A small network was shown many inputs. Here are its activations along a few directions, one row for each input.
In each table, some parts of the input vary, and every possible input appears once, in random order.
A made-up example of a description, with smaller parts first: one of 5 places around a ring, together with either a single point or one of 11 places around a ring or (one of 3 separate values, together with one of 4 places along a line).
Shared parts are said once, and a part with two or three values counts as separate values.

Other details of the inputs vary at random and push rows far along two fixed directions, the same in every table; ignore that.

Table:
row 1: [ 36  32 -15  22   5  12  35 -41  11   8  12   3  14]
row 2: [  5  -3  -2  -7  -5 -13   3   3  20   4  -9   4  27]
row 3: [ 20  37 -22   8  -1  10  34 -44  23  -1  19   0  21]
row 4: [-20  -4   3  -3  -6 -15 -22   6   3  -8 -14   4  -2]
row 5: [ -9  12 -13  10   1  28  12 -29   2  -1  53   4  -2]
row 6: [-22 -21 -21 -23   7  13 -19  10 -25 -13  -1 -18 -14]
row 7: [ 43  24   7  12  -8  30  26 -33  19   8  19   2  13]
row 8: [ -8   0  21  11  -1 -10  -1  12 -15   3 -11   2   2]
row 9: [-32   5  14  -3  -5 -22  -3   9  -8  -3 -11  -7   5]
row 10: [  0 -25  -7  11   5   0  -7  15  -8  19  10  17   6]
row 11: [ 31  12 -37  -5  12  57   5 -29 -18   1  37 -10 -19]
row 12: [  8  -1   7 -29 -12 -25  16   8   9 -17 -16 -23  -9]
row 13: [  3   7  32 -15  32  20   1  10  19   1 -37 -11 -18]
row 14: [-30 -12 -17   4   8  -7  -6   7 -10   0  18  17   5]
row 15: [-23 -21 -14   0   3  -2  -9  12  -3   3  17  18   9]
row 16: [ 12   9  16   8  -8 -18 -13   6   4  -5 -39   3   4]
row 17: [-23  -7  24 -20  30  12  -6  10  21  -9 -30 -19 -15]
row 18: [ -1 -23  -5  13   2   7 -28   7  -8  14  13  14 -12]
row 19: [ 12   0  18   2 -12 -14 -13   5   7   4 -40   7   3]
row 20: [ 22  12  18   4  -7 -28  14   9  10  -2 -48   3  27]
row 21: [ 17  17  38   1 -15 -21  11   9   6  -3 -45  -7  20]
row 22: [ 22   3  17   0 -11 -22  11   9  12   6 -46   8  25]
row 23: [  0  16  24   9  -2 -19   7   4 -10   2 -25  -7   8]
row 24: [ 12  -3 -27 -14  -1  26   8 -27  -6 -11  46 -12 -16]
row 25: [ -6 -25   8  10   2  10 -14  14 -15  18  23   8  -3]
row 26: [ 40  32  12  -5 -21  14  30 -37  43   2   5 -16  31]
row 27: [-40  -8 -14   7   6  -9 -27   0 -14  -2  13   5 -17]
row 28: [  7  12  17 -14 -21 -23  -7  -4  27  -9 -47  -4  16]
row 29: [-19  -8  -7  21  11  -7 -25   2 -25   3   5   9 -20]
row 30: [ 34  21 -12   1 -13  23   8 -46  38   2  18  -2  12]
row 31: [ 11   6   3  12   2 -13  12   0  -2   3 -20  11  14]
row 32: [-33 -22   7  -4  -4  -2 -16  20 -10   0  14   6   3]
row 33: [  6 -16  -7 -13   5   5 -11  11 -30   2  14  -4 -24]
row 34: [ -5  11 -30  13   4  31  -2 -41   6  -3  50  11 -13]
row 35: [-30 -20 -16   5   7  -8 -14  16  -9  -2  20  16   4]
row 36: [-35 -14   7   0  -2  -6 -15  19 -13  -5  15   3   1]
row 37: [-10  -7  -5  19   7   2 -21   0 -17   2   7  14 -17]
row 38: [  3  -1   0 -27  -9 -19  32  29  11 -14 -26 -34  -6]
row 39: [  4 -15  -3 -12   6  -8  -2  25 -22  -2  16  -7 -30]
row 40: [  0 -14 -18 -10   9   9  16  41 -21   5  21 -10 -34]
Each input here is: one of 2 separate values, together with either a single point or one of 4 places along a line or (one of 3 separate values, together with one of 5 places along a line).
Changing only the choice among 2 separate values turns row 27 into row 29. The same change can be made to row 34. Which row results?
> row 37
Changing only the choice among 2 separate values turns row 21 into row 36. The same change can be made to row 31. Which row results?
> row 14
Which other rows does row 3 become when the choice among 2 separate values takes its other values? List them by row number.
> row 1
Which other rows does row 18 become when the choice among 3 separate values takes its other values? List them by row number.
> row 10, row 25

Table:
row 41: [-10 -16 -21  -4   5  25  -4  -5  -7  -1  47  -2 -20]
row 42: [-21 -12  -6   4  -4 -15 -13   9 -11   0   3  10   6]
row 43: [-11 -12 -10  21  14  22 -11  -6 -11  11  38  20 -11]
row 44: [ 14  -6 -20   5  11  41   3 -16  -9   7  49   1 -20]
row 45: [ 10   0 -12   4  12  29   9  -9 -12   3  33  -4 -20]
row 46: [ 48  23   4 -11  -3  18  25 -19  25   0 -15 -13   6]
row 47: [-23 -15  -6   3  -7 -21 -16  16 -15  -1  -1  10   6]
row 48: [-15  -6  -5   4  -2  -7  -7   1  -3   0   8   8   7]
row 49: [-18  -4  15  -5  -7 -30  -9  16   2  -4 -30   1  16]
row 50: [ -4  -8   8  -9   8 -11   4  26 -13   2 -22  -9 -10]
row 51: [ 10  20   9  -1 -10  -6  13 -17  24  -3 -16  -3  23]
row 52: [ -9 -10  15   7  -1 -22 -15  19 -10   5 -23  10   5]
row 53: [-21  -5   0   5   3  -1  -8   2   3   2   7   6   7]
row 54: [ 32  22   7   8 -14 -10  13 -15  13   4 -22   1  18]
row 55: [  0   4  23   5  -3 -12  -2   7   9   3 -30   4  11]
row 56: [ 12   7 -17   8  12  35   0 -26  -4  -2  27  -1 -19]
row 57: [ 32  34   1 -15 -10   7  34 -27  24 -11  -2 -23   6]
row 58: [ 27  15  -1 -19  -7   7  22 -14  27  -8  -8 -17   7]
row 59: [-16 -17   8  10   5 -12 -18  18 -14   7  -5  14  -2]
row 60: [ -5   0   0 -14   1 -10  13  14   1  -9  -7 -15  -6]
row 61: [-27  -8  -2 -13   4  -9 -20  11  -9  -9 -10  -7 -15]
row 62: [ -3  -7  10   8  -4 -19 -11  15 -10   5 -20   9   6]
Changing only one part turns row 47 into row 54. The same change can be made to row 51. Which row results?
> row 43
What do these inputs look like to the network?
> one of 2 separate values, together with either a single point or one of 4 places along a line or one of 6 places along a line
Which other rows does row 50 become when the choice among 2 separate values takes its other values? List them by row number.
> row 60
